A small network was shown many inputs. Here are its activations along a few directions, one row for each input.
In each table, some parts of the input vary, and every possible input appears once, in random order.
A made-up example of a description, with smaller parts first: one of 3 separate values, together with either a single point or one of 11 places around a ring or (one of 4 places along a line, together with one of 5 places around a ring).
Shared parts are said once, and a part with two or three values counts as separate values.

Rows:
r1: -21; 30; -23; 8; 43; 7; -2; -31; -1; 4; -21; -10; -11; 19; 21
r2: -23; 22; -30; -5; 4; 4; 1; -33; -14; -28; -31; -14; 20; 1; 4
r3: -35; -19; 39; 13; -55; -19; -27; -9; 8; 11; 30; 4; -26; -17; -4
r4: -26; 33; -5; -2; -25; 7; -4; 2; 2; -10; -23; -7; 3; -39; -3
r5: -22; 39; 14; 3; -29; 12; -8; 3; -4; -13; -11; -12; -15; -23; 20
r6: -28; 32; 5; 3; -5; 14; -11; 17; -14; 8; -26; -11; -11; -21; -6
r7: -18; 25; -2; 12; -9; 30; -9; 1; 19; 7; -25; -10; -13; -23; -2
r8: 13; -14; -24; -31; 10; -9; 14; -19; -10; -28; -17; 14; 39; 28; 9
r9: 9; -3; 7; -1; -17; -10; 3; 23; 5; -10; 22; -11; 10; -39; -22
r10: 18; -9; -5; -27; 7; -3; 13; -18; -15; -32; -5; 11; 21; 44; 31
r11: 7; -5; 16; 4; 3; -2; -3; 38; -10; 8; 19; -14; -4; -20; -25
r12: 55; -12; 7; -9; -11; -13; 28; 19; -11; -19; 24; 12; 14; 18; 15
r13: 22; -22; -19; -17; 25; 15; 11; -21; 5; -9; -20; 10; 23; 41; 12
r14: 49; -17; -11; -13; -7; -18; 28; 17; -5; -16; 11; 16; 31; 2; -7
r15: -14; 14; -25; 9; 19; 28; -3; -35; 2; -10; -33; -18; 3; 16; 6
r16: 57; -25; -8; 1; 9; 6; 25; 14; 10; 3; 8; 13; 15; 15; -4
r17: 10; 3; 10; 12; 23; -7; 1; 27; 19; 22; 33; -6; -21; -19; -5
r18: 12; -16; -14; -26; 29; 1; 8; -5; -25; -9; -19; 11; 26; 45; 7
r19: 17; -11; 9; 13; 0; 14; -1; 21; 22; 8; 19; -14; -6; -23; -20
r20: -40; -27; 28; 13; -30; -16; -31; 5; -4; 32; 13; 6; -23; -15; -31
r21: -39; -25; 19; 10; -50; -24; -24; -10; 13; 13; 16; 11; -7; -34; -28
r22: 51; -11; -7; -1; 30; -13; 28; 19; 7; 17; 23; 21; 1; 20; 9
r23: -24; 21; -19; 0; 23; 12; -6; -18; -30; -9; -34; -18; 6; 19; 2
r24: 14; 2; 27; 4; -21; -4; 1; 25; 0; -13; 36; -17; -8; -22; 1
r25: -25; 40; 0; 11; 15; 9; -8; 6; 15; 22; -13; -3; -28; -21; 14
r26: 15; -7; -17; -19; 48; -4; 13; -17; 3; 5; -6; 18; 9; 45; 25
r27: -18; 28; -10; 0; 0; 10; -2; -33; -20; -32; -19; -19; 1; 18; 28
r28: 48; -19; -3; -9; 12; -9; 23; 31; -21; 2; 9; 14; 18; 19; -10
r29: -36; -17; 21; 20; -9; -21; -28; -7; 26; 46; 27; 14; -42; -16; -11
r30: -28; -31; 21; 22; -31; 2; -30; -13; 29; 31; 13; 7; -24; -18; -26
The inputs of r21 and r20 match in every part but one. If r2 is changed in the same way as r21 into r20, which row does it become?
> r23
Describe the family of inputs behind these rows.
> one of 5 separate values, together with either a single point or one of 5 places around a ring
Change only the place on the ring of 5 in r27. List by row number the other rows that result.
> r5, r10, r12, r24
Change only the place on the ring of 5 in r9. List by row number the other rows that result.
> r2, r4, r8, r14

Rows:
r31: -2; -8; 22; 8; -30; -10; -7; 19; 7; 6; 24; -1; -10; -28; -14
r32: 53; -25; -4; -10; 21; -9; 24; 22; 2; 2; 20; 16; 16; 20; -1
r33: 22; 11; -16; -14; 10; 7; 18; 2; -16; -26; -15; -5; 23; 12; 10
r34: -36; -18; 14; 11; -14; -9; -25; -18; 11; 24; 6; 8; -21; -2; -10
r35: 2; -20; -15; -11; 23; -5; 3; -29; -4; 0; -10; 15; 11; 42; 11
r36: -18; 13; 12; 8; -26; 1; -10; 11; 1; -2; 3; -12; -8; -34; -11
r37: 7; 32; -22; -7; 30; 19; 13; -5; -11; -17; -28; -13; 9; 13; 20
r38: 38; -10; -6; -15; 6; -5; 22; 11; -10; -17; 6; 7; 22; 17; 7
r39: -32; 35; 4; 15; -6; 13; -14; 3; 5; 7; -11; -18; -21; -32; -1
r40: -43; 8; 7; 11; -17; 3; -23; -17; 7; 11; -9; -5; -18; -16; -5
r41: -4; 6; -21; -10; 20; 8; 4; -27; -9; -14; -25; 1; 13; 30; 16
r42: 14; -24; 24; 13; -16; -13; -4; 29; 17; 25; 37; 7; -16; -23; -21
The inputs of r36 and r33 match in every part but one. If r42 is changed in the same way as r36 into r33, which row does it become?
> r32
Describe the family of inputs behind these rows.
> one of 2 separate values, together with one of 6 places along a line
Change only the choice among 2 separate values in r38. List by row number the other rows that result.
> r31

Rows:
r43: -8; 11; -1; 5; 23; 9; -5; -16; 1; 5; -4; -4; -16; 23; 21
r44: 33; 3; 15; 1; -8; -2; 13; 30; 0; -10; 26; -7; -2; -10; 5
r45: 2; 14; -17; 7; 14; 27; 2; -4; 6; -5; -22; -17; 4; -5; -4
r46: 3; -19; 2; -7; 10; -16; 0; 8; -9; 17; 6; 17; 2; 13; -8
r47: -17; -15; 4; -11; -15; -16; -8; -14; -21; -9; -5; 8; 9; 16; -1
r48: 1; 33; -3; 7; 16; 20; 4; 5; -2; -8; -9; -20; -11; -3; 16
r49: -15; 21; -6; -7; -4; 4; -1; 4; -20; -14; -19; -11; 10; -9; -3
r50: 12; -32; 12; -4; 1; -16; 0; 14; -13; 10; 21; 10; 4; 15; -13
r51: -20; -2; -5; 1; 25; 5; -12; -10; -15; 12; -16; -4; -5; 22; -2
r52: 3; 5; -3; 0; 21; -6; 3; -8; 7; 11; 6; 10; -12; 16; 19
r53: 3; -15; -16; 0; 19; 0; 1; -17; 17; 13; -6; 13; 3; 15; -2
r54: 13; 9; -18; 2; 13; 11; 10; 4; 13; 0; -12; -3; 9; -13; -7
r55: 26; -4; -8; -1; 0; 5; 13; 14; 13; 0; 0; 3; 12; -14; -10
r56: -13; 8; 1; -4; 3; -3; -3; -24; -1; -6; -3; 4; -7; 18; 25
r57: -3; 12; -15; -3; -7; 15; 4; -12; 5; -17; -20; -8; 14; -10; 0
r58: -4; 32; -2; -2; -5; 8; 5; -2; -4; -20; -8; -12; -1; -9; 21
r59: -25; -4; -3; -9; 4; -8; -10; -18; -17; 0; -14; 4; 4; 18; 2
r60: -10; 22; -7; 3; 17; 16; -2; 11; -18; -1; -20; -19; 0; -4; -7
r61: 23; -8; 11; -3; -5; -6; 7; 35; -15; -4; 16; -7; 9; -11; -18
r62: -37; -12; 18; 26; -33; 4; -29; -9; 35; 28; 8; -1; -24; -41; -28
r63: -5; -23; -5; -7; -18; -5; -3; -30; 4; -13; -6; 11; 13; 16; 1
r64: 5; 1; -7; -5; -26; 7; 4; -9; 0; -26; -11; -5; 20; -12; -3
r65: 3; 21; 6; -5; -24; 0; 6; 1; -8; -28; 2; -9; 4; -10; 18
r66: 13; 5; 1; -5; 3; -6; 8; 29; -12; 3; 2; 0; 7; -13; -13
r67: -50; -3; 25; 18; -29; -8; -34; 11; 5; 29; 10; -5; -31; -39; -30
r68: 36; -17; 2; 2; -8; 5; 12; 20; 8; -7; 15; -3; 13; -12; -16
r69: -13; -12; -13; -4; 1; 3; -5; -33; 9; -4; -15; 7; 8; 17; 4
r70: -38; 11; 30; 25; -33; -5; -25; 2; 23; 25; 24; -8; -43; -39; -2
r71: 24; 16; 5; 0; 1; -2; 15; 24; 5; -3; 12; -1; -3; -13; 11
r72: 15; -27; -7; -2; 7; -6; 5; -7; 17; 13; 5; 20; 6; 13; -6
r73: 25; -41; 4; 0; -2; -6; 5; -1; 11; 6; 20; 13; 8; 15; -11
r74: -6; -3; 8; -7; -17; -11; -2; -21; -5; -15; 7; 7; -1; 17; 22
r75: -9; -7; -7; -4; 23; -10; -3; -2; -9; 17; -5; 11; -1; 15; -4
r76: 1; 17; -8; -2; 16; 0; 6; 19; -12; 3; -10; -5; 4; -12; -9
r77: 12; 28; -4; 3; 14; 5; 12; 14; 4; -3; 1; -6; -7; -11; 14
r78: -8; 10; 2; -10; -23; -4; 0; 7; -24; -23; -9; -8; 15; -10; -6
r79: 14; -7; 6; -3; 8; -12; 7; 1; 7; 10; 18; 16; -9; 14; 15
r80: 24; -20; 16; -1; -1; -12; 6; 8; 3; 4; 32; 9; -7; 16; 9
r81: -8; -9; -14; 5; 22; 15; -7; -25; 10; 8; -17; -1; -1; 22; 0
The inputs of r80 and r50 match in every part but one. If r79 is changed in the same way as r80 into r50, which row does it become?
> r46
Describe the family of inputs behind these rows.
> one of 3 separate values, together with either a single point or (one of 2 separate values, together with one of 6 places along a line)
Which other rows agree with r81 in the choice among 3 separate values? List them by row number.
> r45, r53, r54, r55, r57, r62, r63, r64, r68, r69, r72, r73
Change only the choice among 2 separate values in r78. List by row number the other rows that result.
> r47
Change only the choice among 3 separate values in r77. List by row number the other rows that result.
> r54, r76
